These are the activations of a small neural network, seen along a few directions. Each row is one input.
In each table, some parts of the input vary, and every possible input appears once, in random order.
A made-up example of a description, with smaller parts first: one of 5 places around a ring, together with either a single point or (one of 2 separate values, together with one of 4 places along a line) or one of 11 places along a line.
Shared parts are said once, and a part with two or three values counts as separate values.

Other details of the inputs shift rows strongly along two fixed directions, in all tables alike. That doesn't count.

Table:
row 1: [  6  42 -12  12  -8  11 -17  15  -5   4   4   1   8   9  -3]
row 2: [ -1 -14  -3  13   9   3 -14   9  -5  -4  14  -8 -35  -9   1]
row 3: [  3 -36  18 -21   5 -18  35 -13 -11  -9  -1 -14   6   1  10]
row 4: [ 11 -42   9 -10  27   2  29   5  -4 -17  17  -2   8 -12  23]
row 5: [ 14 -32   6  -4  26   2  34   2  -2 -28  10  -9  11 -10  23]
row 6: [ -5   2 -16  12  16 -16  -7   1   0 -11  -8 -11 -37  -3 -13]
row 7: [  6  42  -7   8 -11  17 -19  15  -4  11   5   1  16  10   0]
row 8: [  5 -21 -11  -5  21  -4  27   4   0 -26   3  -1  16   0   8]
row 9: [  0  -4   3  -5 -10 -12  -3   7 -26 -10  15 -12 -26   5  -6]
row 10: [ -1 -27  10 -16  -3 -10  28  -5  -6 -14   8  -8  13   6   7]
row 11: [ -3  27 -11   9 -17  17 -18  -5  14  14  -7  16  -1  -6 -11]
row 12: [  1  -9   8  -8 -14  18   9 -14  19  13  -5   9  34  -7  16]
row 13: [  5  10 -10   3   8  -2 -12  19 -23  -4  19   0 -20   3   3]
row 14: [ -9  -4 -20  10   9  -9  -8   7  -2 -20   3 -10 -31  -2  -8]
row 15: [  8   5  -6   2  12  -6  -3  18 -29 -13  20 -11 -23   2  12]
row 16: [ -3  13  -7  12   6 -13 -11   0  -5  -3  -4 -17 -32   0  -1]
row 17: [  9   4  -5   5  18 -15  -1  15 -26   0   9  -5 -32  -4   2]
row 18: [ 13   3 -12  15  19   1  -1  12 -13 -25   9  -4 -30 -10  -3]
row 19: [-32 -18  39  -1  18  -4 -10   7   2   8 -33  35  41   2 -16]
row 20: [ -2  27  -1  16 -15  25 -27   5  18  16  -3  -4   3  -1  -5]
row 21: [ 13   0 -15  14  21   1  -3  12 -11 -25   5  -2 -30 -11 -10]
row 22: [  6  -2  21 -13 -18  14   4  -6  16  16   1   1  36   2  -4]
row 23: [ 13   2  -2  10  15   4  -4  17 -21 -17  15 -11 -28 -10   7]
row 24: [  3  24  -1   7 -23  17 -25  -4   6  24   0  12   3  -4  -1]
row 25: [ -5  -3  -1 -11 -16   6  13 -14  16   9  -4  11  38   5  17]
row 26: [ -5   5  -6  -9  -3   3  12 -20  24  15 -20  16  27   1  -3]
row 27: [  1  -1   0  15   4   6 -17   8  -5  -4  10 -15 -32  -6   4]
row 28: [ -1  29  -5   3 -18   0 -23 -11   1  33  -7  15   1   2  -8]
row 29: [ -2 -27   0 -13  -4  -6  18  -9  -6  -7   6   0   9  -1  25]
row 30: [ -1   0   2 -12 -19   7   1 -12  10  17  -1  11  36   6  18]
row 31: [ -6 -29   2  -5   7  -2  16  -2   3 -15   7 -16   7   4  24]
row 32: [ -5  -1   3 -15 -16   7  14  -6  20   5  -8   8  38  10 -15]
row 33: [ -2 -41   0   2  20   1  26  -7  17 -25   0 -11   2 -12  13]
row 34: [ -6   6  -1   0   2   3   8 -14  34   9 -20  -2  32   5   1]
row 35: [  5   9 -19  11  14  -6   0  15 -19 -23  10  -5 -22   0  -1]
row 36: [  0  33  -2   2 -15  -2 -12  -4   1  16 -11   2  -7  10 -28]
row 37: [ -3  -5 -16   8   4  -1  -6   0  -5 -10   2   7 -39 -15 -10]
row 38: [ 11 -19  -7  -3  28 -12  32  -1   3 -18 -10   0  10  -1   5]
row 39: [  1  18  -3   7 -22  17 -26  -3   9  27   2  18   3  -5  -7]
row 40: [  0  -7   5  -6 -12  16  12 -15  23  10  -6  11  33  -6  13]
row 41: [ -2  29  -6  20 -11  20 -26   4  17   9  -3  -4  -4  -1  -9]
row 42: [ -3   2  -4   9   8 -15  -9   2 -13  -5  -1 -20 -38  -3   5]
row 43: [ -2  23  -9   1 -25   7 -26  -2   3  25   3  18   8   7  -2]
row 44: [-32 -21  37 -10  11   3 -13  12   7  -1 -26  38  47  10  -9]
row 45: [  1 -10  -3   1   2  -4   0   5  -9 -16   6  -3 -35  -8 -24]
row 46: [ 11  46  -5  10  -4   5 -18  12  -7  17  -8   0   1   6  -4]
row 47: [ -6 -33  -7 -12   5 -11  29 -12   1 -16   3   5   5  -5  19]
row 48: [  1   3   8 -12 -12   0   5 -21  11  25 -12   7  32   2  14]
row 49: [ -2   2  11  -4  -2   2   4 -13  23  19 -12  -7  32   6  15]
row 50: [-27 -21  28  11  24  -5 -31  27 -24 -16 -12  27 -27  -8 -23]
row 51: [ -4  30  -3  -1 -25   6 -12   1   7  11  -3   6  11  11 -23]
row 52: [ 13  22  -8  12  13 -11  -2  12 -18  -6  -1  -7 -25   2   0]
row 53: [  3 -32  15 -18   7 -19  36 -14  -7 -11  -2 -13   5   3   6]
row 54: [ -7  -1 -12  12   4  -8  -8   7 -10 -17  10 -17 -30   2   6]
row 55: [  0   0   1  -6 -12 -10 -13   8 -21   1  16  -1 -20   8 -13]
row 56: [ 12  20 -15  14  17 -12  -3  11 -13 -10  -5  -3 -26   1  -8]
row 57: [  5 -43  20 -17   4  -4  30  -5  -5 -15  10 -12   5  -8  10]
row 58: [  1  27   6  -1 -19  -3 -20  -3  -6  29  -2   3  -3   8 -25]
row 59: [ -5  -5  -4   8  10 -16 -10   2 -11   4   4 -11 -36  -3   0]
row 60: [ -4   4  -6   8   0  -3 -17   9 -11  -5  12 -15 -25   6   7]
row 61: [  3   3   4  -5 -13 -10 -10   7 -23  -2  15  -8 -21   8  -8]
row 62: [  3  21   9   1 -24  14 -23   4   7  22   6   8   5   1 -25]
row 63: [ -4  22 -13  18  -7  20 -23   2  28   6 -10   3   2  -5 -20]
row 64: [-7 -6  3 -4 -7 12 -1 -4 23 13  2  3 35 12 10]
row 65: [  1   0  11  -9 -13  15  11  -9  24   7  -7   7  33   1 -14]
row 66: [  1 -33   7 -17   8 -16  29 -19  -8  -5  -3  -5   3  -6  26]
row 67: [12  8 11 -9  6  5 18 -1 11 15 -8  0 44  6 17]
row 68: [ -4   0  -1 -11  -3   1  18 -23  23  14 -17  13  32   2   7]
row 69: [ -9  29 -21   4 -19   6 -19  -1   8  12  -6  16  -3   2 -15]
row 70: [-9 -4 -5 -2 -4 10 11 -8 31 -1 -7  0 40  6  7]
row 71: [ -2  39  -7   4 -18   2 -18 -11   4  25 -14   9  -1   4  -5]
row 72: [  4  -7   6   1  -3  -6  -1   5 -17 -13  11 -11 -34  -6 -12]
row 73: [ -1   0  -5  -1   5 -18   3   0 -16  -8  -4  -6 -37   2 -26]
row 74: [  5 -37  20 -22   6 -20  33 -13 -12  -5   3 -13   7   1  10]
row 75: [ 14 -37  12  -9  25   2  31   4  -6 -21  16  -9  10 -11  28]
Description of these inputs: one of 3 separate values, together with either a single point or (one of 4 separate values, together with one of 6 places along a line).
Changing only the choice among 3 separate values turns row 60 into row 27. The same change can be made to row 30. Which row results? -> row 24
Changing only the choice among 3 separate values turns row 65 into row 51. The same change can be made to row 72. Which row results? -> row 10
Change only the choice among 4 separate values in row 71. List by row number the other rows that result. -> row 16, row 52, row 53
Change only the choice among 3 separate values in row 29. List by row number the other rows that result. -> row 12, row 66
Change only the choice among 4 separate values in row 35. List by row number the other rows that result. -> row 47, row 51, row 70
Change only the choice among 3 separate values in row 18. List by row number the other rows that result. -> row 35, row 56

Table:
row 76: [  1 -18   1  -3   7   0  15  -3   5  -9   2  -4   7  -3   9]
row 77: [ -5   6  12  -6  -9  16   0  -7  25  18 -14  15  47   5  -3]
row 78: [ -1  -4  -4   2   0  -7  -4   1 -11  -5   6  -5 -24  -2   0]
row 79: [ 1 -4  0 -2  1 -4  3  1 -6 -3  3 -2 -5  0  0]
row 80: [ 1 10 -2  2 -4 -2 -7  2 -5  3  1 -2 -9  2 -6]
row 81: [  2 -22   6  -9   6  -5  18  -5   0  -7   3  -4   8  -2  10]
row 82: [  2  -4  -4   1   6  -4   2   3  -6  -6   4  -2 -10  -2   3]
row 83: [  0  15  -7   5  -7  -2 -14   2  -8   4   2   0 -20   0  -8]
row 84: [  1  11  -4   5   0  -3  -9   5 -10  -1   2  -3 -17   0  -5]
row 85: [  2 -11   3  -3   5  -2   9  -1  -3  -6   3  -3   1  -2   7]
row 86: [ 0 11 -1  3 -5  3 -9  3 -1  3  1  0 -2  1 -3]
row 87: [ 0  2  5 -5 -7  7  3 -4 11  9 -2  3 22  4  1]
row 88: [ -5   9   3   1  -4   4 -10   1   4   7  -7   9   8   2  -9]
row 89: [ -5   6   3   3  -1  -2 -10   3  -2   3  -5   5  -3   1  -9]
row 90: [  2 -12   0  -3   6   1  13  -3   6  -6   0  -1   9  -2   6]
row 91: [ 1 -4  0 -2  2 -2  5  1 -3 -4  2 -1  0  0  3]
row 92: [ 1 -7 -1  0  4 -1  4  0  0 -4  3 -2  1 -1  6]
row 93: [ -6  22   2   6 -11   9 -22   5   6  14  -7  10   5   4 -14]
row 94: [ -1  16  -4   3  -8   0 -11  -1  -1   8  -2   0  -8   2  -7]
row 95: [  1  -3  -4   2   7  -5   2   2  -6  -6   3  -5 -12  -1   3]
row 96: [ 1 -5 -1 -1  5  0  8 -2  5 -4 -1 -3  5 -1  3]
row 97: [  1 -10   1  -4   1  -4   7  -4  -1  -2   2  -2  -2  -2   5]
row 98: [ 2  4 -4  4  1  2 -2  1  1 -2  1 -2 -5 -2 -1]
row 99: [ 2 -8  1 -2  5  0  8 -1  1 -3  2 -2  5 -2  8]
What do these inputs look like to the network? -> one of 4 places along a line, together with either a single point or one of 5 places along a line
Changing only the place on the line of 4 turns row 87 into row 80. The same change can be made to row 76. Which row results? -> row 96
Which other rows agree with row 79 in the place on the line of 4? List them by row number. -> row 82, row 83, row 88, row 90, row 91
